These are the activations of a small neural network, seen along a few directions. Each row is one input.
In each table, some parts of the input vary, and every possible input appears once, in random order.
Descriptions start from the smaller parts, as in this example, which fits no table here: one of 8 places around a ring, together with either a single point or one of 11 places around a ring or (one of 3 separate values, together with one of 6 places along a line).
Shared parts are said once, and a part with two or three values counts as separate values.

Other details of the inputs vary at random and push rows far along three fixed directions, the same in every table; ignore that.

Table:
r1: [-17  32   5 -41 -35  36 -39 -26  -6   6 -49 -25  29  -5]
r2: [-14  27   2 -45 -50 -42 -15   7   5  38  -5 -44  -4   1]
r3: [ -7  19  -4  12  17   0  37   6  10   2 -51 -60 -78  23]
r4: [  1 -22   7  59  40 -30  60 -10 -36   6  52  43 -73  19]
r5: [ 12 -35  14  13  11  13 -16  -6   0  -8  59  50  49 -19]
r6: [-10  25 -22 -42 -39 -45  -7  14  31  20 -30 -55  20   6]
r7: [ -3  55   7 -31 -17  22 -17 -10   7  14 -34  10  39  -9]
r8: [ 10 -17   0   6  -8 -15  -8  11   8  13  36  19  28 -11]
r9: [-13  10  -8  34  24  44   1  -7  -3 -51 -87 -13 -38   6]
r10: [ -1 -37  44  52  53  32   6 -13 -35 -44  36  64 -63 -26]
r11: [-20   0 -11  35  31  38   5 -18   4 -49 -68  -2 -41   2]
r12: [  3  13  10 -27  -4  58 -45  -4  12 -36 -38  17  72 -26]
r13: [-21  50  -9  12   9 -25  35   4   4  -1 -56 -18 -79  15]
r14: [ 15 -36  -5  10  10  21 -19  -5 -18  -5  60  49  45  -3]
r15: [ -6  49  -5 -40 -17  26 -16 -17  -4   9 -37   8  37   6]
r16: [-23   8 -12  26  31  40   3 -22   9 -52 -83 -12 -38   1]
r17: [  4 -24  36   1   0  21 -27 -19 -20   6  67  50  26 -25]
r18: [ -3  29  -5 -46  -7  49 -21 -10  17   9 -23 -25  31   4]
r19: [ 12 -38  -1   7   9  19 -16  -8 -16  -8  59  50  46  -3]
r20: [-12 -42  27  50  54  37   5 -30 -40 -39  40  63 -65  -9]
r21: [ 11 -33  35   1  -5  25 -19 -25 -43  -2  63  36  32  -6]
r22: [  3  13  11 -30   0  56 -44  -7  13 -38 -38  14  73 -28]
r23: [  4   7 -15 -31 -39 -45   5   9  13  23 -24 -56  25  16]
r24: [ 16  11   1 -15 -32 -68  37  10 -20  55  40 -15   3  27]
r25: [ 29 -35   1   7 -10 -51   8  33  -6  27  76  19  19  -6]
r26: [  8  17 -13 -32 -39 -48  -4  35  22  27 -25 -39  18  -3]
r27: [  1  24 -14 -41 -30 -17   9   7  19  50  -6 -63   9  20]
r28: [-22   7 -25  15  12 -28  23   8  18 -12 -64 -34 -71  14]
r29: [  0 -20  27  52  71  61  16 -13  -1 -32  28  43 -51 -14]
r30: [  5 -23 -19 -21 -23 -76  19  15  10  39  41 -24   5  14]
r31: [ -4   4  -9  41  26  42   3  -6  -7 -49 -70  -5 -41   6]
r32: [ 12 -35  16  10  15  11 -14  -9   1 -10  60  47  50 -21]
r33: [-14  -2 -25  34   9 -28  29   9   6  -6 -47 -31 -68  17]
r34: [ 17 -29 -16   7 -19 -36   7   9 -10  31  57   3  26  12]
r35: [ -3  16   6  10  27 -12  36  25  19   3 -32 -39 -83   3]
r36: [ -1 -29 -17  57  22 -65  47  28  -1   3  33  -2 -91  13]
r37: [  8   0  -4 -25 -18 -49  23  23  15  54  62 -38  -9  15]
r38: [  2  24 -10 -17 -20  22 -35   6  21   2 -36  -6  44 -14]
r39: [ -9  16  -1 -24  -6  61 -48 -16  12 -36 -30  13  70 -16]
r40: [  9 -24  -8   0 -18 -42   2  18   0  21  63   8  22   4]
r41: [  3   6   3 -19 -10  64 -39 -22  -3 -35 -39   4  76  -6]
r42: [ 17  18   7 -23 -25 -75  32  27  -6  54  40  -2  -2   7]
Description of these inputs: one of 6 places along a line, together with either one of 3 separate values or one of 4 places along a line.
Question: The inputs of r22 and r16 match in every part but the place on the line of 6. If r26 is changed in the same way as r22 into r16, which row does it become?
Answer: r33
Question: Change only the choice among 3 separate values in r24. List by row number the other rows that result.
Answer: r3, r21
Question: List by row number the other rows that have the place on the line of 6 in common with r7.
Answer: r5, r8, r17, r29, r32, r38
Question: Change only the choice among 3 separate values in r10. List by row number the other rows that result.
Answer: r35, r42
